Each row below is a small network's average activation on inputs in which a field has the value named, seen along a few directions.
Related values have similar rows: they may be neighbours, one step apart, or belong to one group.
Random noise pushes rows far along 3 fixed directions. That doesn't count. These rows show it; they differ only by the noise:
[ 287 -140 -254  498   92 -333   39 -598  -27  448 -523 -133 -542]
[-159 -278  264  -92 -201  210  260   48  -18  240 -198   68 -635]
[ 216   12 -116  -27 -166   29 -385  253  125 -128  431 -147  164]
[-124 -419  341 -153 -453  321   41  275  -52  109   28  -64 -611]
[ -95  117   13  -68  211   20  323 -103  130  216 -170  223 -230]


ROVOV, 15 values:
doza: [-184    1  128 -104   51   41  -10   21 -109  -81   15   35   85]
gof: [-319 -320  412 -332 -453  400 -188  469 -301 -351  169 -128   76]
midu: [ 354 -323  -56  346 -381 -158 -679  -84 -242  -69  135 -516  -76]
fub: [ 222  375 -535  594  550 -616 -135 -730 -201  -24 -368  -30  682]
gado: [ 420 -116 -288  438 -179 -280 -312 -301  -55  215 -117 -280 -180]
ruk: [ 307  -86 -206   21 -290   14 -362  380  293 -246  588 -300  268]
por: [  49   -2   48 -134 -185   95 -398  317  -47 -253  412 -186  247]
gizoz: [ 372   99 -338  132  -21 -186 -156  125  381 -146  416 -129  255]
gazi: [ -29  -48  -83  263   54 -144  -21 -320 -305  -35 -437  -64  144]
tebi: [-390 -171  453 -267  -65  298  354   55 -204   36 -333  210 -273]
geba: [  35  103 -161  334  436 -326  373 -692  -81  448 -705  140 -404]
zabe: [ 269 -241  -85  287 -263 -126 -344 -138 -135  125  -23 -297 -288]
peza: [ -97 -507  350  -51 -600  246 -342  223 -373 -152   17 -324 -208]
kege: [ -84  -79   57   63  176  -31  434 -314   34  372 -486  194 -572]
sefuz: [  77 -210  -33  143 -132  -60  287  -89  140  155 -160  -43 -343]
The values of ROVOV form a line.
- Which values are neighbours of geba? Give them in the order they are listed. => por, zabe
- Which values are neighbours of fub? Give them in the order they are listed. => gazi
- Which values are neighbours of ruk? Give them in the order they are listed. => gizoz, sefuz
- Which values are neighbours of tebi? Give them in the order they are listed. => doza, peza
- Fewest steps between gado and gof? => 8
